Here are a small network's activations along a few directions, averaged over the inputs that share one value of a field.
Related values have similar rows: they may be neighbours, one step apart, or belong to one group.
In the rows, zero is written as 500.
Random noise pushes rows far along 12 fixed directions. That doesn't count. These rows show it; they differ only by the noise:
[532 479 460 478 495 413 757 418 554 581 415 590 511 382 524 558 502 372
 601 586 599 553 397 620 504 521 417 475]
[478 564 453 496 572 541 370 520 526 482 614 522 428 571 524 348 476 538
 576 393 411 486 520 473 449 547 601 506]
[669 260 651 317 539 289 574 405 400 887 271 559 448 458 528 462 376 457
 431 638 506 654 376 411 333 576 535 619]
[384 565 501 506 496 484 264 490 531 665 510 545 437 457 359 483 395 560
 482 441 268 422 496 452 668 530 569 442]
[412 508 432 527 543 447 613 527 654 446 563 409 253 452 400 386 493 632
 648 403 503 514 663 651 437 662 592 332]
[431 305 360 432 534 289 464 559 473 435 533 450 494 624 596 455 438 452
 554 475 499 446 665 469 430 570 529 548]
[426 289 408 443 504 345 364 574 549 454 535 451 506 623 532 464 497 465
 393 429 430 342 662 397 471 593 532 557]
[562 468 727 552 648 495 583 557 433 589 435 462 636 400 587 449 326 405
 520 541 461 701 358 523 353 538 374 570]
[368 385 391 482 380 579 420 636 566 392 533 460 630 575 579 396 490 489
 394 593 357 386 557 632 632 621 399 491]
[466 616 382 570 471 370 613 395 400 481 504 567 619 446 560 666 490 377
 663 497 628 552 437 518 654 313 459 424]
[511 294 551 402 364 610 569 585 618 586 443 383 444 495 489 232 517 638
 297 672 399 552 520 686 468 715 494 424]
[589 546 406 368 441 637 565 429 625 350 570 467 248 625 533 430 580 597
 649 562 555 461 596 675 421 612 530 397]
[583 452 584 482 591 434 610 475 581 616 428 530 386 411 438 460 542 556
 501 438 576 510 507 426 287 545 605 577]
[473 503 543 660 502 370 683 499 430 549 501 406 642 342 482 469 525 517
 453 443 644 675 477 469 504 330 558 402]


Zera, 12 values:
p11: [606 650 652 515 611 596 546 476 537 398 474 480 374 517 563 603 405 513
 680 458 527 571 467 605 362 608 410 458]
p12: [415 516 394 518 612 522 543 500 849 483 652 624 282 425 302 430 639 378
 475 310 404 301 512 529 521 693 511 435]
p5: [417 530 651 673 622 402 523 606 418 541 332 549 615 384 542 651 395 472
 551 338 488 557 430 461 522 641 398 559]
p1: [403 687 287 613 409 615 449 620 309 463 472 665 629 557 649 336 617 764
 624 433 597 541 478 494 524 408 715 604]
p4: [447 322 384 379 380 445 469 548 421 496 473 423 446 610 533 437 465 562
 484 631 456 496 605 572 568 587 513 487]
p9: [505 563 505 552 520 490 253 510 419 403 573 482 595 607 531 578 551 531
 427 349 499 384 574 252 493 322 599 587]
p2: [517 557 348 332 415 495 439 345 412 658 527 640 362 555 454 459 468 443
 612 618 424 523 396 554 679 495 554 477]
p7: [650 385 476 292 475 487 557 343 400 668 480 615 531 510 488 495 514 298
 443 732 538 543 345 420 442 342 510 702]
p8: [496 535 420 484 441 638 521 506 479 465 546 554 554 507 462 485 589 466
 453 608 542 480 462 509 533 416 496 597]
p6: [465 396 562 639 597 426 572 598 533 434 514 484 682 424 461 585 611 339
 287 363 585 420 501 331 438 446 418 637]
p3: [533 313 580 547 567 424 535 601 524 548 484 490 547 538 568 345 566 464
 287 370 527 536 473 408 374 667 506 525]
p10: [401 456 238 429 347 384 485 454 521 645 509 582 452 534 440 383 572 600
 453 553 494 452 543 525 658 439 679 396]
Zera is arranged as a 2 by 6 grid.
Q: Which values are neighbours of p4? Give them in the order they are listed.
A: p12, p5, p2
Q: Which values are neighbours of p10? Give them in the order they are listed.
A: p11, p1
Q: Which values are neighbours of p8? Give them in the order they are listed.
A: p7, p6
Each value of Zera is a pair of two hidden parts, and every pair occurs once (2 first parts, 6 second parts).
Q: p12 and p8 share the first part; p12 and p4 share the second. Which value has the first part of p4 and the second part of p8?
A: p7
Q: p11 and p9 share the first part; p11 and p10 share the second. Which value has the first part of p10 and the second part of p9?
A: p1

Dukur, 15 values:
z11: [473 552 447 508 517 476 602 425 643 508 594 555 399 491 394 447 559 359
 408 372 506 471 422 575 562 657 472 380]
z9: [408 513 691 599 677 569 562 748 253 324 426 400 690 372 568 591 255 594
 724 628 501 609 621 500 202 349 464 887]
z15: [690 531 892 546 537 639 495 528 624 425 333 367 414 481 456 697 532 690
 358 448 526 410 565 448 333 587 365 450]
z8: [584 292 556 354 579 507 689 502 697 538 520 467 718 310 345 551 526 329
 297 930 525 382 485 426 285  53 405 737]
z10: [477 330 551 504 439 455 692 561 641 498 414 412 539 359 456 471 569 491
 361 524 524 455 538 557 476 639 503 573]
z6: [513 513 418 592 530 634 646 608 551 514 490 657 508 506 560 274 730 626
 433 305 638 538 387 501 337 671 645 599]
z12: [504 290 467 371 475 547 497 547 720 353 529 385 417 591 544 346 518 492
 402 562 404 403 646 619 318 657 456 497]
z4: [466 763 633 764 471 626 323 606 217 554 422 609 887 589 759 505 508 574
 444 241 590 698 290 361 617 499 499 506]
z13: [589 525 569 474 544 786 417 613 599 205 610 399 403 567 487 505 575 599
 488 565 496 363 677 504 352 470 425 592]
z7: [738 514 655 445 523 569 419 483 239 492 425 488 802 654 792 660 395 309
 417 654 601 618 300 340 347 308 340 744]
z14: [374 604 529 587 622 401 592 352 594 703 631 418 269 275 319 277 271 370
 732 403 279 743 350 708 714 674 513  66]
z2: [431 576 432 567 656 467 459 506 374 683 630 620 542 438 465 260 334 440
 630 577 339 770 325 520 530 407 569 485]
z3: [605 537 520 490 569 507 562 466 679 436 432 657 468 501 565 649 615 384
 532 366 615 285 485 464 308 605 496 718]
z1: [272 434 354 460 308 630 440 641 664 618 338 588 343 367 203 461 692 800
 416 586 401 181 702 542 621 630 612 652]
z5: [467 632 683 564 795 472 479 608 569 507 376 681 434 298 470 668 295 480
 844 406 351 390 454 483 352 692 344 701]
Each value of Dukur is a pair of two hidden parts, and every pair occurs once (5 first parts, 3 second parts).
Q: z10 and z5 share the first part; z10 and z9 share the second. Which value has the first part of z9 and the second part of z5?
A: z13
Q: z8 and z4 share the first part; z8 and z2 share the second. Which value has the first part of z2 and the second part of z4?
A: z6

Mizep, 10 values:
c10: [558 576 439 491 446 626 506 449 494 393 568 543 498 574 535 532 666 492
 442 462 579 453 460 468 533 398 551 536]
c5: [553 556 490 471 641 437 404 483 498 477 502 620 415 602 656 529 452 421
 727 342 474 449 473 443 449 644 461 534]
c1: [421 409 390 477 622 327 485 515 561 465 640 473 411 564 457 405 413 434
 580 467 428 504 599 517 481 546 494 375]
c4: [466 489 498 574 602 521 633 543 537 491 635 533 742 348 490 395 465 229
 467 588 482 578 372 518 460 359 408 643]
c6: [545 480 631 497 581 519 286 490 433 512 595 391 587 577 524 376 424 490
 398 430 396 555 491 316 386 393 591 542]
c8: [487 382 471 499 396 388 762 509 512 625 426 460 543 386 534 352 522 535
 441 582 583 638 453 651 530 553 547 408]
c7: [608 342 644 459 395 689 443 617 577 515 389 433 636 579 536 492 631 584
 101 618 510 423 477 434 403 531 416 596]
c2: [449 407 500 561 438 580 567 590 568 486 559 394 569 394 399 342 575 536
 308 565 475 502 510 517 510 494 516 483]
c3: [573 456 526 430 448 577 505 427 539 523 590 461 557 504 556 341 432 358
 424 649 375 605 367 631 545 493 412 406]
c9: [369 558 389 527 641 439 379 508 613 471 684 510 310 497 318 408 515 491
 587 272 420 369 656 395 434 502 659 522]
Mizep is arranged as 3 separate groups.
Q: Which other values are in the same group as c7? Give them in the order they are listed.
A: c1
Q: Which other values are in the same group as c4? Give them in the order they are listed.
A: c10, c2, c9
